These are the activations of a small neural network, seen along a few directions. Each row is one input.
In each table, some parts of the input vary, and every possible input appears once, in random order.
A made-up example of a description, with smaller parts first: one of 5 places around a ring, together with either a single point or one of 9 places around a ring or (one of 3 separate values, together with one of 6 places along a line).
Shared parts are said once, and a part with two or three values counts as separate values.
(in the rows, 128 means zero)

Other details of the inputs vary at random and push rows far along two fixed directions, the same in every table; ignore that.

Rows:
row 1: [123  87 111  67 168 131  91 167  62  88 114 155 161  94 146 129 136]
row 2: [123 119 129 147 110 155 129 145 152 105 151 116 120 111 136 100 121]
row 3: [ 95 158 174 199 136 139 151 147 188 110 187  40 114 150 136 101 146]
row 4: [129 135 111  97 140 129 105 144 109 105 142 153 144 113 136 130 129]
row 5: [ 97  93 112  78 149 137 105 144  77  89  99 162 138  71 159 132 137]
row 6: [178 185 113 109  99  69 141  79 142 186  93 157 126 181  95 172  94]
row 7: [ 86  94 186 198 130 178 165 165 165 121 150  57  97 147 129 100 142]
row 8: [125 135 121  93 145 126  94 150 124  92 141 127 138 100 143 133 136]
row 9: [ 92 140 174 200 133 162 149 161 190 116 190  68  99 166 126 108 154]
row 10: [152 128 103 107 152 109  99 127 122  95 144 133 155 101 144 127 124]
row 11: [168 143 121 118  78  85 161  73 136 194  71 170 125 171  71 152  75]
row 12: [116 112 100  79 147 156  93 145  88  85 127 166 143  59 167 121 129]
row 13: [173 168 129 151 100 105 155  62 172 200  90 142  97 174  97 161  96]
row 14: [133 130 111  88 130 134 103 126 118 108 113 145 132  79 149 134 118]
row 15: [122 130  96  79 177 135  82 136  71  95 124 175 140  91 161 132 153]
row 16: [118 100 129 113 149 146 125 134  84 123  94 137 126 108 142 120 131]
row 17: [119 109 102  80 157 134  81 158  70  85 133 173 164  84 148 132 143]
row 18: [ 75 132 177 203  90 165 167 166 174 118 169  66 110 141 131  98 132]
row 19: [195 128 115 118  99  76 146  97 122 188  85 160 141 198  71 145  86]
row 20: [173 178 119 145 108  91 158  51 147 192  92 142 121 156 111 147  89]
row 21: [174 130  85  96  72  81 174  75 130 249 169 100 124 182  73 146 187]
row 22: [130 146 112 103 156 107 112 126 110 103 138 132 151 103 158 142 128]
row 23: [ 77 136 175 199 125 159 142 172 161 108 180  66 114 156 124  96 160]
row 24: [157 147 135 128  90  78 154  99 148 180 102 146 131 195  65 149  94]
row 25: [131 122 112 117 171 140 108 106 115 110 122 143 132  76 171 138 134]
row 26: [ 93 138 175 186 142 156 133 162 193 104 181  54  96 148 135 116 160]
row 27: [ 76 136 174 192 109 151 151 182 165 105 185  66 122 156 126 105 147]
row 28: [105 130 161 185 110 154 140 178 188  94 197  66 116 152 121  88 140]
row 29: [101  87 177 187 103 168 159 180 169 103 158  53 112 137 121  80 126]
row 30: [170 178 121 134  97  99 148  63 151 194  80 146 104 162 101 151  95]
row 31: [108 103 108  75 178 123  84 140  66  93 105 168 141  97 145 134 157]
row 32: [178 146 120 159  65 103 159  84 153 190 101 156 126 177  77 133  81]
row 33: [126  83 112  83 193 136  89 148  61 103 106 164 144 106 152 142 153]
row 34: [108 132 165 176 114 146 129 176 199  88 188  49 111 141 124  97 143]
row 35: [193 159 110 140  89  86 152  63 161 178 104 143 133 151 102 139  74]
row 36: [112 150 144 138 145 134 115 142 146 109 146  96 113 130 138 123 151]
row 37: [115 133 113 107 128 143 122 132 108 113 122 153 129  95 158 128 123]
row 38: [147 141 104  89 154 104 102 119 108 107 134 146 160  98 145 141 119]
row 39: [118 136 140 143 124 139 135 130 154 106 151  95 134  95 150 113 114]
row 40: [105  95 136 112 137 147 132 156  91 107 109 124 133 101 152 121 126]
row 41: [137  96 107  88 143 109  96 140 100 101 115 162 147 117 119 128 132]
row 42: [114  94 120 109 156 141 113 120 102 119  96 161 121 101 138 139 139]
row 43: [166 150 122 157 100 112 155  69 137 203  88 172 116 175  91 156  99]
row 44: [150 120 102  96 127 131  98 123 125 106 112 147 130  84 144 127 118]
row 45: [128 137 110 103 144 122 119 113 109 109 119 140 144  77 170 136 117]
row 46: [135  99  91  86 154 129  75 153  76  85 131 176 162  90 143 125 142]
row 47: [164 143 130 121 105  81 159 105 115 186  87 147 136 197  88 155  95]
row 48: [117 104 102  96 184 143  78 143  70  95 126 179 147  93 156 143 162]
row 49: [176 147 125 122 118  81 151  84 106 201  73 159 129 203  80 153 100]
row 50: [166 176 121 125  83  92 155  75 154 187  86 146 113 159 106 159  85]
row 51: [160 153 121 112  99  66 152  87 125 187  83 168 132 193  78 164  96]
row 52: [124  70  58  39 127 150 116 116  64 149 166 115 143  59 158 124 226]
row 53: [ 88 100 185 182 103 169 167 179 165 111 156  51 113 138 121  89 123]
row 54: [109 119 101  91 164 160  93 133  79  93 117 166 129  66 174 120 146]
row 55: [127 121 108 112 155 153 109 116 107 121 116 168 120  96 155 136 135]
row 56: [119  75 104  84 145 140  94 146  89  80 107 161 141  69 145 116 133]
row 57: [104 120 142 150 106 156 134 151 135 114 144 118 132 111 130 110 123]
row 58: [ 84 152 173 187 109 149 158 174 183 108 191  62 110 162 129 104 141]
row 59: [150 150 137 149  90  97 169  72 146 198  75 146 105 184  77 142  96]
row 60: [100 145 175 204 146 144 150 145 197 112 191  46 111 152 136 113 148]
row 61: [124 103 116  98 169 118 101 124  95 120 106 168 132 126 127 149 147]
row 62: [ 74 129 175 204 111 177 153 161 164 114 164  68 104 133 133  89 148]
Each input here is: one of 2 separate values, together with either a single point or (one of 5 places along a line, together with one of 6 places along a line).
Changing only the choice among 2 separate values turns row 35 into row 10. The same change can be made to row 18. Which row results?
Answer: row 27
Changing only the choice among 2 separate values turns row 23 into row 62. The same change can be made to row 51. Which row results?
Answer: row 5
Change only the choice among 2 separate values in row 19. List by row number the other rows that result.
Answer: row 29
Change only the choice among 2 separate values in row 16. List by row number the other rows that result.
Answer: row 49

Rows:
row 63: [134 130 148 173 125 115 142 128 154 148 140 127 124 191  89 130 126]
row 64: [121 135 104 106 140 143 119 125  88 130 135 157 136 104 153 134 146]
row 65: [130 129 145 161  67 134 165 129 171 164 140 110 112 167  89 121 117]
row 66: [126 124 156 146  85 121 164 139 164 146 129  84 113 165  94 112 116]
row 67: [101 103 125 116 163 158  94 163 110  90 142 134 119 109 145 115 168]
row 68: [122 108 114 101 115 140 112 151 110 111 127 148 131 113 124 115 136]
row 69: [113 149 143 127 121 114 144 130 139 140 129 103 117 152 120 132 134]
row 70: [103 120 163 164 124 156 130 158 141  82  96 140 117  99 145 106  72]
row 71: [117 155 133 163  95 129 160 100 151 171 142 118 112 152 111 127 138]
row 72: [131 135 159 160 117 116 158 121 167 161 124  88  99 188  93 128 127]
row 73: [103 110 137 123 171 132  99 171 135  55 170  91 150  88 162 111 145]
row 74: [122 153 162 165 112  94 166 126 160 151 141  94 130 189  98 135 117]
row 75: [170 109  98  75 124  77 122 103  83 148  79 184 162 139 101 151  93]
row 76: [153 173 116 107 137 101 112  76  95 139  35 226 136 124 139 167  53]
row 77: [117 109 150 138 157 137 121 155 120 111 134  97 124 138 132 120 145]
row 78: [123 113 149 160  81 130 175 114 161 161 128  81 114 143 103 109 122]
row 79: [131 132 136 128 171 144 101 114 104 100  57 194 125 103 144 142  78]
row 80: [100 118 125 122 145 164  96 163 142  71 179 108 127  73 167 115 161]
row 81: [128 159 152 149 113 106 156 128 142 155 130  97 125 175 109 134 120]
row 82: [127 156 151 163 102 121 180 111 155 175 138  85 114 168 118 130 122]
row 83: [138 144 153 182 111 127 148 131 160 161 138 110 112 196  91 124 128]
row 84: [175 128  89  84 106 101 113 108  82 158  87 197 152 141 101 144 101]
row 85: [ 73 125 133 118 150 161 103 178 115  77 167 115 124  97 158 110 173]
row 86: [143 127 101  99 142 118 114  96 121 125 122 129 135  81 152 133 134]
row 87: [109 147 145 155 155 154 102 144 148  50 109 137 123  75 175 120  83]
row 88: [133 118 150 159  86 135 178 127 155 161 134  81 119 154 110 110 111]
row 89: [131 101 124 115 160 141 126 125  99 129 119 125 125 113 149 130 145]
row 90: [ 81 126 136 129 153 160 102 185 105  76 169 113 137 102 160 110 166]
row 91: [119 134 113 109 148 113 107 137  95 112 135 167 152 129 130 141 137]
row 92: [187 163  86  92 127  92 100  91 106 148 108 186 148 134 116 154 103]
row 93: [112 130 122 116 132 124 139 107 112 142 121 120 126 107 141 134 145]
row 94: [189 152  86  71 144  78 100  89  96 145  89 173 155 122 129 159 100]
row 95: [140 133 138 172 114 142 156 112 150 172 137 119 109 171 110 125 132]
row 96: [110 157 147 162  94 133 158 127 165 158 154 107 109 164 108 134 137]
row 97: [141 127 150 146  91 113 158 137 145 152 121  96 130 168  95 117 105]
row 98: [119 128 127 104 151 130 104 148 138  85 147 100 129  93 155 118 143]
row 99: [143 140 115 127 139 111 106 129 137 107 152 145 149 128 126 131 122]
row 100: [123 123 159 162 118 128 159 123 168 159 130  85 101 170 105 134 134]
row 101: [129 125 139 172  66 137 170 110 166 171 137 107 112 155  92 109 121]
row 102: [126 122 120 116 152 145 118 137 130 100 153  96 135  81 171 116 139]
row 103: [152 139  94 107 137 136 109 111 115 125 142 152 138  95 153 131 129]
row 104: [166 112  96  68 108  97 130  94  94 163  76 174 140 122 110 157 105]
row 105: [120 133 120 144 124 148 120 120 152 113 164 110 122  93 147 112 148]
row 106: [128 106 103 118 147 143 111 108 101 138 116 160 124 106 135 131 156]
row 107: [120  97 122 117 156 137 123 113 106 130 113 124 121 102 142 129 154]
row 108: [101 111 133 112 155 150 104 161 142  72 164  85 129  69 173 118 156]
row 109: [135 109 111 121 106 148 135 132 110 138 130 142 134 116 130 115 126]
row 110: [101 125 125 119 150 158  91 168 138  62 177 108 125  83 161 106 160]
row 111: [172 114  99  80 165  77 108  92  76 150  75 193 152 148 109 166 112]
row 112: [155 146  95  70 129  87 126  84  91 172  81 178 138 130 123 174 118]
row 113: [110 100 136 140 118 137 124 167 128  98 153 126 145 131 116 107 130]
row 114: [ 99  96 125 119 159 164  99 158 113  97 144 134 120  99 150 126 169]
Changing only one part turns row 104 into row 100. The same change can be made to row 113. Which row results?
Answer: row 63
Changing only one part turns row 111 into row 75. The same change can be made to row 72. Which row results?
Answer: row 66
What do these inputs look like to the network?
Answer: one of 4 separate values, together with either a single point or (one of 2 separate values, together with one of 6 places along a line)
Which other rows agree with row 99 in the choice among 4 separate values? List them by row number.
Answer: row 73, row 80, row 86, row 87, row 92, row 94, row 98, row 102, row 103, row 105, row 108, row 110
Change only the choice among 4 separate values in row 107. List by row number the other rows that result.
Answer: row 78, row 86, row 93
Change only the choice among 4 separate values in row 88. List by row number the other rows that result.
Answer: row 82, row 89, row 102

Rows:
row 115: [ 59 150 182 216 166 193 123 164 188  55 171  73  94  90 183  96 140]
row 116: [147 200 169 211  53 122 170 113 230 137 144  90 114 168 102 112  47]
row 117: [193 198 120 139 111  78 146  45 158 175  63 170 127 152 114 165  43]
row 118: [176 164  91  74 157  60 107  85  83 175  90 194 146 176 102 182 128]
row 119: [181 145 110 139  54  99 180  70 180 220 145  96 113 172  79 131 123]
row 120: [204 173  88  93 124  85 104  59 128 142  60 211 141 109 128 163  46]
row 121: [139 105  48  15 172 123  82  93  33 140 106 191 141  44 179 158 184]
row 122: [117 120 179 205  96 141 186 119 153 191  92 126  90 217  72 125 109]
row 123: [108  93 101  88 146 154 118 135  99 111 164  87 137  57 171 113 191]
row 124: [ 65 100 137 154 149 198 129 159 140 107 207  56 101  82 175  97 220]
row 125: [ 86 108 167 164 146 147 115 213 173  57 219  42 132 136 133  89 171]
row 126: [129 115 170 181  43 124 187 147 164 169 111 114 118 203  59 103  72]
row 127: [155 109  54   7 174  93  44 151  33  69 126 217 195  72 152 151 143]
row 128: [ 95 101 120 125  88 168 136 166 149 102 209  59 134  78 149  88 178]
row 129: [151 209 155 188 103 100 164  65 193 174  90 131  99 174 111 153  67]
row 130: [ 52  74 182 161 146 181 142 192 115  91 124  94 106 125 138 101 151]
row 131: [151 107  66  14 212  91  49 135  26  82 108 199 181  78 163 161 156]
row 132: [ 78  54 172 156 123 177 134 203 129  76 135  90 122 117 125  81 132]
row 133: [170 114 132 124  95  88 168  84 102 203  39 176 128 193  69 153  71]
row 134: [104 120 116 106 203 137  74 161  84  85 158 145 141 116 156 137 188]
Changing only one part turns row 131 into row 118. The same change can be made to row 117. Which row results?
Answer: row 129
What do these inputs look like to the network?
Answer: one of 4 separate values, together with one of 5 places along a line
Change only the place on the line of 5 in row 123. List by row number the other rows that result.
Answer: row 119, row 121, row 124, row 128
Change only the choice among 4 separate values in row 128. List by row number the other rows that result.
Answer: row 116, row 126, row 127
